A small network was shown many inputs. Here are its activations along a few directions, one row for each input.
Each table varies a few parts of the input and shows all the possible inputs, shuffled.
A made-up example of a description, with smaller parts first: ring(8) and (point or line(11) or (values(2) and line(6))).
Shared parts are said once, and a part with two or three values counts as separate values.
In the rows, 128 means zero.

Other details of the inputs vary at random and push rows far along two fixed directions, the same in every table; ignore that.

A family of inputs:
r1: [128 137 114 129 141 120 135 135 125 127 132]
r2: [116 136 117 125 125 136 122 136 123 125 112]
r3: [116 141 116 123 123 136 122 137 132 124 120]
r4: [121 142 121 124 127 128 129 128 117 129 119]
r5: [127 133 117 128 140 122 129 131 121 129 132]
r6: [125  94 163 140  96 126 132  92 153 136 151]
r7: [138  94 162 142  88 104 149 109 151 125 146]
r8: [120 138 118 124 137 133 130 124 120 134 127]
r9: [104 128 141 131 118 148  43  97 141 133 187]
r10: [125 141 119 125 130 122 117 135 114 126 133]
r11: [175  93 136 140 120 103 219 134 125 126  85]
r12: [132 136 124 121 150 132 127 140 130 122 133]
r13: [153 101 135 141 119  89 210 138 116 124  90]
r14: [128 141 128 120 146 140 130 134 132 131 125]
r15: [121 146 118 120 127 128 125 128 120 130 123]
r16: [129 141 127 119 145 140 131 134 133 129 128]
r17: [121 138 119 124 136 131 132 125 124 134 128]
r18: [127 131 116 128 141 122 133 131 117 130 128]
r19: [121 142 119 122 127 127 129 128 117 129 120]
r20: [108 132 153 117 119 162  56 101 151 135 181]
r21: [136  90 167 135 113 126 124 106 152 126 151]
r22: [131 132 127 121 150 133 123 136 126 124 132]
r23: [121 140 124 129 128 128 126 127 117 128 117]
r24: [117 140 116 124 124 134 123 137 130 125 116]
r25: [119 138 120 131 140 136 125 125 120 133 123]
r26: [126 143 120 128 130 119 122 137 118 126 132]
r27: [119 135 116 123 123 131 131 137 125 125 111]
r28: [123 127 115 128 129 124 120 145 118 126 118]
r29: [122 127 117 131 129 126 111 141 120 127 118]
r30: [126 136 120 130 131 120 125 136 111 126 127]
r31: [135  93 170 134 107 130 143 104 154 133 141]
r32: [155  98 142 139 144 106 196 139 127 124  91]
r33: [121 143 118 124 136 131 132 127 130 132 130]
r34: [123 147 119 123 127 124 132 130 123 130 120]
r35: [124 133 114 128 127 123 127 147 126 122 122]
r36: [126 138 116 129 142 122 128 133 123 129 134]
r37: [131 136 126 122 151 133 121 138 129 124 134]
r38: [139  88 166 135 113 122 136 109 151 126 146]
r39: [130  97 172 138 110 137 122 101 154 132 145]
r40: [147 139 114 125 135 135 130 134 126 125 128]
r41: [117 134 120 129 126 136 119 134 123 125 110]
r42: [121 149 118 121 125 128 125 128 126 128 126]
r43: [123 133 116 128 127 124 119 145 126 124 123]
r44: [146 138 116 125 135 136 126 131 124 127 127]
r45: [121 128 115 126 128 126 115 142 119 126 122]
r46: [116 136 116 122 124 136 121 135 123 125 115]
r47: [145 135 116 124 134 136 125 130 120 128 127]
r48: [123 129 116 126 126 124 121 144 122 125 121]
r49: [126 134 123 133 132 120 124 134 111 126 123]
r50: [121 144 117 125 138 131 132 127 127 134 127]
r51: [130  91 159 141 102 118 124  99 148 132 156]
r52: [126 136 131 122 146 142 125 131 126 131 125]
r53: [151  85 168 145  92 127 128  96 153 130 145]
r54: [141 137 118 125 135 141 112 129 119 128 131]
Each input here is: line(6) and (point or (values(2) and line(4))).
Changing only the line(6) part turns r16 into r14. The same change can be made to r35. Which row results?
Answer: r43
Changing only the line(6) part turns r52 into r31. The same change can be made to r6. Which row results?
Answer: r8
Which other rows does r41 become when the line(6) part takes its other values? List them by row number.
Answer: r2, r3, r24, r27, r46
Which other rows does r23 become when the values(2) part takes its other values? List them by row number.
Answer: r49
Which other rows does r20 become when the line(4) part takes its other values? List them by row number.
Answer: r15, r17, r27
Which other rows does r46 become when the values(2) part takes its other values? List them by row number.
Answer: r45
